Each row below holds a small network's activations on one input, seen along a few directions.
Each table varies a few parts of the input and shows all the possible inputs, shuffled.
Descriptions start from the smaller parts, as in this example, which fits no table here: one of 8 places around a ring, together with either a single point or one of 9 places along a line or (one of 3 separate values, together with one of 4 places along a line).
Shared parts are said once, and a part with two or three values counts as separate values.

Other details of the inputs vary at random and push rows far along two fixed directions, the same in every table; ignore that.

Rows:
r1:   28 -447   -3  495 -475 -164 -390 -373 -691  232 -485  356  274 -387
r2: -250    3  -20 -351  584   22   67 -145  155   48 -378   66   56 -655
r3: -113   -8   53 -286  598   87  162 -151  161  130 -353   78  146 -677
r4: -231 -427  -96  306 -565   17 -327 -257 -814  162 -310  179  302 -302
r5:  -17 -159 -130  185 -538  253  -99  182 -478  166  392  -52  212  232
r6:  -25  454  126 -533  359    8  316   61  377 -182  123    6   54  130
r7:   12  305  167 -469  486   82  231   20  292   36   19   75  187 -214
r8: -218  325   37 -601  446   14  131    7  264  -87  -67   26  159  -94
r9:  -90  249  180 -529  467   -7   44 -139  113   64 -291  216  338 -390
r10:  306  493   25  -36  266 -119  390  298  750 -260  505 -150 -381  712
r11:   47  111   54 -205  678  -18  -98 -110  395  195 -369  148  327 -306
r12:  141  -36 -318  535 -617  -61 -155  400 -128  -63  703 -187 -488  860
r13: -169  256   -9 -382  449 -105  316  -10  362 -233  -44  -49 -302 -150
r14: -196 -315 -140  119 -435  167 -413   18 -700  302    3  117  356 -200
r15: -277   12  -19 -364  548   66   96 -171  161   20 -391   52  140 -594
r16: -228 -335 -143  124 -497  209 -423  -22 -737  295  -32  111  478 -161
r17:   87 -382 -162  544 -413    9 -137  -23 -392  157   69   38 -104  -17
r18:  144  404   97 -222  456 -214  129   -3  565 -139  -90   97  -16  209
r19:  -73 -131  450 -526  382  236  -43 -135  237  -77 -526 -348  212 -589
r20:   12 -439    8  494 -518 -125 -369 -398 -688  196 -494  339  365 -311
r21:  117  273  -89  -64  390  -30  521  188  699 -284  356 -222 -540  322
r22:  143 -150  -60  493 -692   70  172  149 -414  -55  503  -87 -281  354
r23:    7  369 -131  -99  183 -220  476  178  644 -482  396 -223 -718  565
r24:   72  419 -173 -120  321  -91  233  354  720 -268  501 -241 -504  679
r25:  154   47 -261  509 -701 -190 -117  353 -145 -155  661 -136 -508  966
r26:  -32   57 -217  200 -779   41   20  392 -373 -161  792 -187 -362  797
r27:  -86  123  162 -328  476  -93  167 -267  129  -23 -451  198  120 -563
r28:  -84  189   38 -296  577 -200 -168 -178  339   48 -473  195  249 -210
r29:  232  513   22 -145  334 -254  279  213  688 -264  296  -39 -419  545
r30:  153   32  -81  320 -822  179  136  330 -371  -74  814 -159 -109  772
r31: -104 -540  -84  418 -499  208 -273 -203 -814  347 -247  148  436 -437
r32:   63   86   46 -194  702  -51 -133 -101  361  244 -379  173  253 -393
r33:  257  327  258 -289  136   91  104  391  846 -352  411 -656 -494  746
r34:   51   18  175 -126  561  -91  131 -334  289   63 -535  231  234 -547
r35:   32 -200 -334  616 -754  -15   36  255 -233 -195  625 -229 -578  711
r36:  253  356    1   33  230 -151  590  215  684 -353  489 -179 -696  466
r37: -114 -472 -123  436 -438 -165 -443 -308 -662  197 -426  261  157 -343
r38: -156  -47  -44 -207  642 -107  -28 -220  279   58 -485  128  -13 -603
r39:   32 -720  294  352 -645  206 -614 -233 -624  198 -529 -200  315 -342
r40:  -87 -419   43  353 -578   17 -290 -351 -855  210 -415  290  460 -391
r41:  164 -113  -93  551 -853  105  257  211 -393 -147  669 -171 -323  621
r42:  -32 -236 -101  179 -452  224 -213  114 -571  277  224   40  263  -15
r43:  146  152  172 -170  641 -133  -95 -178  347  207 -447  273  326 -387
r44:  -71    3  423 -721  360  290 -178  -20  226    0 -337 -325  418 -407
Each input here is: one of 4 places along a line, together with either a single point or (one of 2 separate values, together with one of 5 places around a ring).
Question: Changing only the place on the line of 4 turns r19 into r44. The same change can be made to r2. Which row results?
Answer: r14
Question: A walk changes only the place on the line of 4. It starts at r6 and steps to r40. List the rest of the walk in order.
Answer: r20, r18
Question: A walk changes only the place on the ring of 5. It starts at r30 and steps to r6. List the rest of the walk in order.
Answer: r8, r16, r5
Question: Which other rows does r9 become when the choice among 2 separate values takes its other values? List them by row number.
Answer: r6
Question: Which other rows agree with r20 in the place on the line of 4? List them by row number.
Answer: r1, r17, r21, r23, r34, r35, r36, r37, r38, r39

Rows:
r45:  117  451  291 -595  178  187  404  439  799 -469  556 -667 -497  635
r46:  181  -97  -61  344 -258 -107 -306   71 -207  194   79  120   26  198
r47:   69  274  253 -441  535   15  325  -56  373  -55 -122   27   31 -324
r48:  -60 -232 -144  248 -331  172   19   71 -335   78  206  -71  -20  -20
r49:  126 -145  248    2  226  -85 -185 -283  -40  178 -557  183  258 -532
r50:   23  379  -59 -312  360   20  555  319  547 -282  519 -250 -594  229
r51: -140  195  -68 -245  500 -140  226  -42  490 -222 -120  -65 -332  -83
r52: -199 -132  185 -241  216   24 -123 -436 -314  179 -711  316  612 -755
r53: -129  266   -3 -438  659   18  128 -102  376   52 -235  157  342 -243
r54:  100    7  -80  179 -318   30 -114  155 -308  163  317  101   71  222
r55: -198   32  -20 -221  264  -28 -204 -229 -197  227 -419  343  545 -413
r56:  -60 -116  -21    8  327  -81 -337 -283    2  247 -582  277  508 -354
r57:   15  -85  190 -105  158  143   55 -191  -82  134 -290   96  377 -423
r58:   56  -69 -104  221 -288  116 -117  107 -274  182  246   74  214  201
r59:  134   14 -129  319 -371 -190 -212  137 -171   33  258   93 -168  425
r60:   20 -130 -165  347 -428 -118  -31  127 -198 -105  297  -71 -471  289
r61:  -24 -147   94  -96 -352  220 -503  158 -296  177   64 -180  333  175
r62:  -84 -110 -155  163 -410   16   41  105 -388  -27  291    5 -226   74
r63:  172 -107 -110  407 -282  -20 -224  108  -95  134  174   22   27  359
r64:  196  -40   28  343 -510 -153   13   80 -148 -159  261  -59 -351  397
r65:   81  -88  -19  344 -484 -103   -8  -14 -170 -167  106  -60 -198  364
r66:   38  -91   78  130 -446   -3   -2  -43 -440   13   91   99   47   -9
r67:  -50  355   59 -554  260  188  357  507  726 -443  611 -693 -622  510
r68:  147  162  218 -208  577  -33  223 -109  600 -103 -269  -61  -23 -190
r69:   29 -303  -74  341 -243  -37 -218  -37 -309  139  -77   32 -113 -150
r70:    6   21  -97  112 -321  -49 -155   72 -380  134  206  194  114  143
r71:   26  169  -30 -147  525  -19  304   91  640 -178   72 -197 -387   15
r72:  106 -193  -15  403 -442  -13  -23  -54 -145  -98   38  -87  -63  295
r73: -160 -246  -74   52  227  -20 -143 -268  -24   95 -474   84  152 -440
r74: -185 -133 -205  167 -399   51   50   41 -380  -58  201  -26 -130   97
r75: -113  201   46 -364  764 -204 -145 -264  382  101 -623  292  336 -425
r76: -190  172  -90 -344  473   73  377   -5  392 -164    7  -95 -118 -159
r77:  -50 -236   34  182 -368  128  -28 -172 -426   67 -121   67  322 -107
Question: Changing only one part turns r66 into r70. The same change can be made to r49. Which row results?
Answer: r46
Question: What is each input in this table made of?
Answer: one of 3 separate values, together with either a single point or (one of 2 separate values, together with one of 5 places around a ring)
Question: Which other rows does r47 become when the choice among 2 separate values takes its other values? List them by row number.
Answer: r49
Question: Which other rows does r65 become when the choice among 3 separate values takes its other values? List them by row number.
Answer: r51, r75
Question: Which other rows agree with r74 in the choice among 3 separate values? List them by row number.
Answer: r48, r50, r51, r60, r62, r67, r69, r71, r73, r76
